m =
[[-0.90 -3.24  0.18 -2.02 -3.21 -3.37 -4.73  2.72 -0.19  1.27  1.53 -4.67
  -4.49]
 [-1.60  3.83  4.30  3.26 -4.76  4.37 -4.83 -2.93  1.80 -2.64  4.85  1.47
   3.10]
 [-4.25 -3.49 -4.13  1.70  0.82 -2.91 -3.41  2.90  0.04  0.02  2.85 -2.71
   2.05]
 [-4.65 -3.19 -2.28 -4.68 -3.08  0.50  4.53 -3.11  3.81  0.24 -4.04 -3.32
   1.10]
 [-2.57  4.00  3.83 -4.90  4.33 -3.65  1.03  4.13 -0.79 -2.57  1.77  1.56
  -2.41]
 [-2.79 -0.91  0.70 -2.80 -4.72 -3.57  2.69 -3.61 -4.50  0.61 -0.54 -1.34
  -4.16]
 [ 3.87 -2.67  2.27 -2.29 -3.31 -4.08 -2.04  3.37 -2.81 -3.44 -0.30  0.15
   4.20]
 [-4.37 -4.56  1.76  1.63  1.73 -2.69 -3.82  4.87  0.75  2.17 -1.53  1.69
   0.36]
 [-0.45 -0.93  4.46  3.13 -1.55 -0.06 -3.74 -0.49  3.81 -1.03 -0.18  1.19
  -4.34]
 [-1.20  2.28  1.38  4.26  0.67  4.55  2.54  1.97 -3.14  3.53 -4.81 -0.63
   0.23]]
Rows and columns are counted from 1.
(1, 1) = -0.90
(10, 4) = 4.26
(2, 11) = 4.85
(2, 4) = 3.26
(3, 7) = -3.41
(6, 4) = -2.80
(4, 5) = -3.08
(7, 10) = -3.44
(3, 2) = -3.49
(2, 3) = 4.30
(4, 11) = -4.04
(9, 2) = -0.93
(8, 1) = -4.37
(3, 6) = -2.91
(4, 9) = 3.81
(5, 13) = -2.41
(2, 10) = -2.64
(4, 1) = -4.65
(9, 5) = -1.55
(6, 12) = -1.34
(4, 6) = 0.50
(8, 8) = 4.87
(5, 5) = 4.33
(5, 7) = 1.03
(2, 2) = 3.83
(7, 1) = 3.87
(5, 3) = 3.83
(3, 3) = -4.13
(8, 2) = -4.56
(4, 7) = 4.53
(3, 1) = -4.25
(8, 9) = 0.75
(2, 7) = -4.83
(7, 12) = 0.15
(1, 10) = 1.27

W =
[[ 1.39  0.05  0.38  0.29  0.83 -0.12  2.64  3.42  3.68  3.27  2.35  1.33
  -0.92  0.26  0.10]
 [-1.17  2.01  2.69  0.52  0.19  0.65 -0.01 -0.04 -0.02  0.05  0.02  0.04
  -1.12  0.04  0.03]
 [ 0.40  3.44  4.65  3.26  2.35 -0.54  0.64  0.24  0.08  0.00 -0.05 -0.03
  -0.26  0.01  0.06]
 [-0.13  3.67  4.77  2.91  1.89 -0.50  0.43  0.19  0.02  0.05  0.04  0.04
  -0.41 -0.02  0.02]
 [ 0.74 -0.01  0.06  0.09  0.31 -0.69  1.69  2.65  3.49  3.72  3.15  2.29
  -1.16  0.61  0.25]
 [ 1.00 -0.01  0.17  0.17  0.48 -0.43  2.08  3.01  3.60  3.55  2.82  1.83
  -0.99  0.42  0.17]
 [ 2.52  1.90  3.49  3.61  3.62 -0.26  1.97  1.11  0.54  0.20  0.05  0.05
  -0.32  0.05 -0.08]
 [-1.27  1.82  2.47  0.39  0.13  0.54  0.02 -0.04  0.00  0.02  0.02 -0.02
  -1.01 -0.05 -0.02]
 [ 0.06 -0.03 -0.51  0.02  0.01 -2.66  0.04  0.25  0.58  1.23  2.08  3.13
  -2.45  3.59  2.78]
 [-1.00  1.40  1.85  0.27  0.02  0.51 -0.01  0.07  0.03  0.01  0.00  0.03
  -0.96  0.01  0.02]
 [ 2.30  2.03  3.61  3.63  3.54 -0.35  1.96  1.02  0.43  0.17  0.03 -0.03
  -0.27  0.03 -0.02]
 [ 0.02  0.03 -0.39  0.02  0.00 -2.69  0.15  0.38  0.94  1.82  2.91  3.59
  -2.50  3.06  2.08]
 [-1.32  2.18  2.88  0.56  0.22  0.55  0.05 -0.03 -0.02 -0.04  0.04  0.01
  -1.10 -0.03 -0.03]
 [ 2.75  1.59  3.16  3.46  3.71 -0.17  2.31  1.28  0.68  0.25  0.08  0.02
  -0.38  0.03  0.01]]
Rows and columns are counted from 1.
(1, 1) = 1.39
(10, 14) = 0.01
(2, 13) = -1.12
(8, 6) = 0.54
(6, 12) = 1.83
(11, 14) = 0.03
(12, 6) = -2.69
(11, 8) = 1.02
(13, 13) = -1.10
(8, 3) = 2.47
(5, 4) = 0.09
(13, 11) = 0.04
(7, 12) = 0.05
(1, 9) = 3.68
(6, 2) = -0.01
(6, 15) = 0.17
(5, 7) = 1.69
(10, 15) = 0.02
(2, 14) = 0.04
(6, 5) = 0.48
(10, 7) = -0.01
(8, 9) = 0.00
(1, 6) = -0.12
(11, 13) = -0.27
(9, 5) = 0.01
(4, 4) = 2.91
(1, 14) = 0.26
(2, 6) = 0.65
(10, 3) = 1.85
(4, 10) = 0.05
(11, 5) = 3.54
(6, 7) = 2.08
(13, 12) = 0.01
(12, 13) = -2.50
(8, 13) = -1.01
(2, 4) = 0.52
(8, 2) = 1.82

x =
 190.5    68.5   -60.7   128.3
   5.8  -129.8    44.2   229.8
  90.8   134.7    84.9    49.4
 128.9    77.3     3.1     3.0
  57.3    18.9    14.7    60.4
Rows and columns are counted from 1.
(1, 1): 190.5
(3, 3): 84.9
(5, 2): 18.9
(1, 3): -60.7
(3, 4): 49.4
(2, 1): 5.8
(1, 4): 128.3
(3, 2): 134.7
(5, 4): 60.4
(1, 2): 68.5
(2, 2): -129.8

grid =
[[ 0.25 -1.78  0.91  2.96]
 [ 3.70  0.17  2.13 -0.85]
 [ 1.81  2.75  0.01 -2.83]
 [-2.02 -0.45 -1.78  3.91]
 [-4.25  1.66 -0.72 -2.44]]
Indices start at 1.
row 1 col 1: 0.25
row 5 col 2: 1.66
row 3 col 1: 1.81
row 2 col 2: 0.17
row 1 col 4: 2.96
row 5 col 4: -2.44
row 2 col 4: -0.85
row 3 col 4: -2.83
row 4 col 3: -1.78
row 3 col 2: 2.75
row 4 col 1: -2.02
row 1 col 2: -1.78
row 2 col 1: 3.70
row 5 col 3: -0.72

M =
[[-13.886  -5.896 -15.515 -13.039 -17.697  -3.713  -8.651 -17.551]
 [  5.612 -19.403   2.090   5.577  22.533  -8.467   8.304   1.403]
 [ -6.059  -7.848  -4.251 -22.451 -18.381 -24.159 -17.887  -8.276]]
Rows and columns are counted from 1.
row 1 col 1 => -13.886
row 1 col 3 => -15.515
row 3 col 2 => -7.848
row 1 col 2 => -5.896
row 3 col 4 => -22.451
row 2 col 3 => 2.090
row 3 col 8 => -8.276
row 3 col 7 => -17.887
row 2 col 2 => -19.403
row 3 col 5 => -18.381
row 2 col 8 => 1.403
row 2 col 5 => 22.533
row 1 col 6 => -3.713
row 2 col 4 => 5.577
row 1 col 8 => -17.551

X =
[[-0.37  3.90  5.23 -2.01 -0.51  0.89]
 [-0.19 -2.29  1.97 -5.48  1.99  1.35]
 [ 0.81  2.86  2.32  1.58  1.42 -5.27]
 [-0.31  3.40 -2.63 -5.11  0.21 -1.14]
 [ 0.88 -4.44 -2.15 -2.32  3.00 -2.44]
 [-0.20  5.23  2.15  3.19 -2.13 -0.87]
 [-0.01  1.63  4.89  4.28 -1.13  0.34]
 [ 0.31  4.13 -2.13  0.29  0.33 -4.87]
 [-0.12  4.94 -0.88  3.60 -2.03 -1.75]
 [-0.63  0.90  1.95 -5.83  0.60  2.41]
 [ 0.76  1.11 -3.40  0.86  1.36 -5.58]
 [ 1.03 -4.79 -1.79 -0.20  2.85 -3.28]
 [ 0.57 -5.71 -0.91 -2.09  2.59 -0.37]
 [ 0.71 -2.60 -4.95  1.59  1.16 -3.28]]
Indices start at 1.
(1, 1): -0.37
(4, 3): -2.63
(9, 4): 3.60
(11, 3): -3.40
(10, 6): 2.41
(9, 2): 4.94
(2, 2): -2.29
(12, 2): -4.79
(8, 2): 4.13
(1, 3): 5.23
(12, 1): 1.03
(11, 5): 1.36
(13, 1): 0.57
(5, 2): -4.44
(4, 1): -0.31
(13, 2): -5.71
(11, 1): 0.76
(10, 1): -0.63
(7, 6): 0.34
(10, 4): -5.83
(9, 5): -2.03
(8, 1): 0.31
(12, 4): -0.20
(9, 3): -0.88
(13, 5): 2.59
(4, 4): -5.11
(13, 6): -0.37
(10, 3): 1.95
(3, 2): 2.86
(10, 5): 0.60
(6, 6): -0.87
(4, 2): 3.40
(4, 6): -1.14
(3, 1): 0.81
